A small network was shown many inputs. Here are its activations along a few directions, one row for each input.
In each table, some parts of the input vary, and every possible input appears once, in random order.
A made-up example of a description, with smaller parts first: values(3) and (point or line(11) or (line(4) and ring(8))).
Shared parts are said once, and a part with two or three values counts as separate values.

Other details of the inputs shift rows strongly along three fixed directions, in all tables alike. That doesn't count.

Rows:
x1: [ 1.55 -2.17 -0.71  1.77 -0.56  1.33  0.01 -1.51 -1.50 -1.91  4.37 -0.57]
x2: [-3.40  2.96  3.03 -4.38 -1.62 -0.09  6.42 -1.17  3.50  4.42 -0.40  0.39]
x3: [ 0.53 -2.21 -0.68  1.83 -1.26  1.69 -0.93 -2.95 -1.62 -2.04  3.21  0.81]
x4: [ 3.10 -3.42 -3.49  3.13  1.72 -1.52 -7.16  0.31 -6.19 -2.75  1.75 -0.02]
x5: [-0.55  1.57  0.81  0.29  1.10  0.53 -0.21  2.06  2.82 -0.98 -4.50 -1.07]
x6: [ 2.33 -6.24 -0.21 -0.04 -1.08 -1.74 -0.44  0.36 -1.42  2.89 -4.20 -0.73]
x7: [ 1.71 -2.78  0.29  1.02  1.67  1.52 -1.92  2.21  1.56  0.08 -3.79 -1.74]
x8: [ 0.03 -4.01  1.89 -2.07 -2.67  1.15  4.69 -2.48  2.11  1.32 -1.39 -1.78]
x9: [-1.43  6.70 -1.51  1.69  1.82  0.22 -3.56  1.10 -0.08 -2.72  2.90  2.36]
x10: [-0.75  2.10 -0.34  0.82  1.07  0.76 -0.85  2.98  2.29 -0.10 -3.00 -0.21]
x11: [ 1.87 -4.56 -2.01 -0.63 -2.36 -1.27  1.55 -5.68 -4.81  0.88  4.95 -0.92]
x12: [-1.71  4.87  1.65 -1.96  1.61 -0.58 -0.34  3.55  2.64 -0.05 -2.65  0.40]
x13: [-0.19  1.63 -0.58 -1.80 -2.30 -2.95  4.12 -4.81 -2.51  1.84  5.23  1.54]
x14: [-1.98  0.07  1.83 -1.97 -1.76  0.70  4.79 -0.36  2.97  1.84 -2.93 -0.56]
x15: [ 0.02  2.66 -1.89  1.08 -0.40 -3.19 -0.51 -2.21 -3.07 -1.56  3.27  2.11]
x16: [ 1.30 -5.51  0.87  1.25 -0.44  1.78 -1.75  0.94 -0.17  0.84 -2.29 -0.96]
x17: [ 0.80 -6.52  1.17 -0.43 -2.89  2.14  3.27 -2.56  1.19  2.89 -0.97 -1.94]
x18: [ 2.19 -1.18 -1.62  2.69  0.80  1.31 -3.36 -0.57 -1.55 -3.44  3.58 -0.32]
x19: [-0.97  6.08 -0.01  1.02  2.50 -0.60 -2.84  2.91 -1.04 -3.36  3.31  1.83]
x20: [ 1.05 -2.49 -0.88  3.20  1.16  1.09 -3.23  3.95  1.65 -2.42 -4.87 -1.56]
x21: [-1.58  4.90  1.86 -2.98 -1.20  0.09  5.63 -4.58  0.09  0.24  6.54  0.70]
x22: [ 0.13  3.28 -3.00  0.46  1.84 -2.84 -3.36 -0.52 -4.10 -1.40  3.64  1.22]
x23: [-1.36  4.88  0.37 -0.73  2.64 -0.38 -1.72  4.70  3.67 -0.25 -3.95  0.06]
x24: [-0.76  5.81  1.04 -0.38  2.08 -0.20 -1.19  0.47 -0.98 -2.34  3.54  1.46]
x25: [ 0.27 -6.60  1.45 -0.21 -3.18  1.93  3.49 -2.90  1.07  1.87 -1.53 -1.65]
x26: [-2.78  3.56 -0.17 -3.44 -0.71 -3.44  3.00  0.16  1.28  2.42 -4.43 -0.44]
x27: [-1.42  5.68 -0.40  0.42  1.79  0.04 -0.83  0.85 -0.46 -1.60  3.86  2.10]
x28: [ 3.14 -4.98 -2.69  3.01  1.38 -1.66 -4.98  2.88 -1.25  0.76 -5.08 -0.57]
x29: [-1.30  0.30  2.12 -1.97 -0.23  0.61  2.15  1.96  2.04  2.18 -3.22 -0.13]
x30: [ 1.57 -2.68 -0.80  2.49  2.08  1.17 -3.63  4.64  1.48 -0.94 -4.08 -1.42]
x31: [-2.95  3.47  2.56 -3.40 -0.43  0.08  2.41  1.52  3.10  2.92 -3.20  1.01]
x32: [ 1.52 -5.20  0.05  0.21 -2.16  2.31  1.27 -5.26 -2.73  0.46  6.36  0.60]
Each input here is: line(4) and (values(2) or line(6)).
Q: Changing only the line(4) part turns x11 into x22. The same change can be made to x10. Which row results?
A: x27
Q: Which other rows does x32 become when the line(6) part takes its other values? List them by row number.
A: x2, x7, x23, x27, x30
Q: Which other rows does x8 become when the line(4) part takes its other values? List them by row number.
A: x12, x18, x23
Q: Which other rows does x13 become when the values(2) part takes its other values? List them by row number.
A: x11

Rows:
x33: [-2.61  8.18 -2.03 -0.97  2.03 -2.28 -0.98  2.87  2.87 -2.75 -3.30 -1.57]
x34: [ 2.00  0.18 -2.74  3.83  1.24 -0.45 -2.59 -2.04 -2.34 -3.20  0.77 -0.92]
x35: [ 2.21 -2.93 -2.87  2.91  1.65 -0.43 -4.62  3.04 -1.54 -4.97 -2.31 -2.38]
x36: [-3.06  1.66  1.74 -4.98 -2.43  0.30  5.74 -5.19 -2.43  5.06  7.51  2.33]
x37: [-0.58 -5.64  0.66 -0.38 -2.74  0.82  1.74 -1.46 -2.16  3.58  0.55  0.17]
x38: [ 1.20 -1.15 -1.55  2.53 -0.28 -1.10 -4.10 -1.02 -2.78 -3.07  0.87  2.21]
x39: [-0.75  3.77  2.35  0.11  2.93  4.07 -2.33  3.68  3.22 -1.25  0.51  0.73]
x40: [ 3.67 -1.38 -1.01  2.06  2.62  0.49 -3.45 -2.64 -6.11 -2.48  7.11  0.30]
x41: [ 1.71 -5.16  2.13 -0.50  0.19 -0.38  1.67  2.44  1.16  2.96 -7.74 -2.96]
x42: [-1.26  2.42  1.97 -3.16 -2.53 -1.83  8.73 -6.49 -2.05  0.86  5.77  0.82]
x43: [ 2.59 -2.07 -1.50  1.58  0.73 -0.41 -3.04 -1.30 -5.73 -5.05  7.41 -1.08]
x44: [-0.26 -0.49  0.31 -1.91 -2.47 -1.99  5.70 -1.62  1.51  2.64  0.46  0.51]
x45: [ 1.57 -1.31 -0.23  1.82  0.28 -1.06 -4.83 -0.08 -3.44 -1.93  1.65  1.96]
x46: [ 2.76 -0.88 -1.79  1.50  3.09 -0.56 -5.02  4.01 -0.04  0.74 -1.18  0.13]
x47: [-3.32  8.67  1.82  0.52  0.54  2.00  1.94 -0.51  1.80 -4.44  6.78  3.17]
x48: [-0.34 -0.28  1.75 -2.66 -1.08 -2.10  4.07  2.09  2.87  4.53 -3.26 -0.35]
x49: [-0.74  6.20 -2.75  1.09  0.54 -2.49 -0.25 -0.20  1.27 -0.80  1.72  1.34]
x50: [-0.94 -5.50 -0.66  0.33 -3.30  0.77  2.44 -2.42 -1.53  2.47 -0.25  0.42]
x51: [ 1.59 -5.07  0.99 -3.56  0.48  0.65  1.06  1.37  0.83  2.20 -3.47 -4.03]
x52: [-2.20  4.71  0.38  2.42  1.90  3.19 -2.20  4.23  6.68 -2.38 -5.41 -0.56]
x53: [ 0.33 -7.84 -2.32  2.10 -3.08  1.83 -0.12 -2.60 -0.52  2.66 -3.10 -1.50]
x54: [-3.03  7.69  3.12  0.33  2.46  2.23 -1.04  5.77  4.73 -2.02 -1.45  1.41]
x55: [ 1.61 -6.61 -0.91  0.80 -2.63  0.19 -0.90 -2.72  0.78  1.44 -5.15 -1.26]
x56: [-2.16  2.82  3.13 -5.80 -0.14 -1.45  2.37  0.79  2.97  5.20 -4.49  1.11]
Q: Changing only one part turns x43 into x51. The same change can be made to x41. Which row results?
A: x40
Q: Describe the family of inputs behind these rows.
A: line(4) and (point or line(5))
Q: Which other rows agree with x55 in the line(4) part? List them by row number.
A: x33, x34, x49, x52, x53
Q: Which other rows agree with x47 in the line(4) part? List them by row number.
A: x35, x38, x42, x44, x50
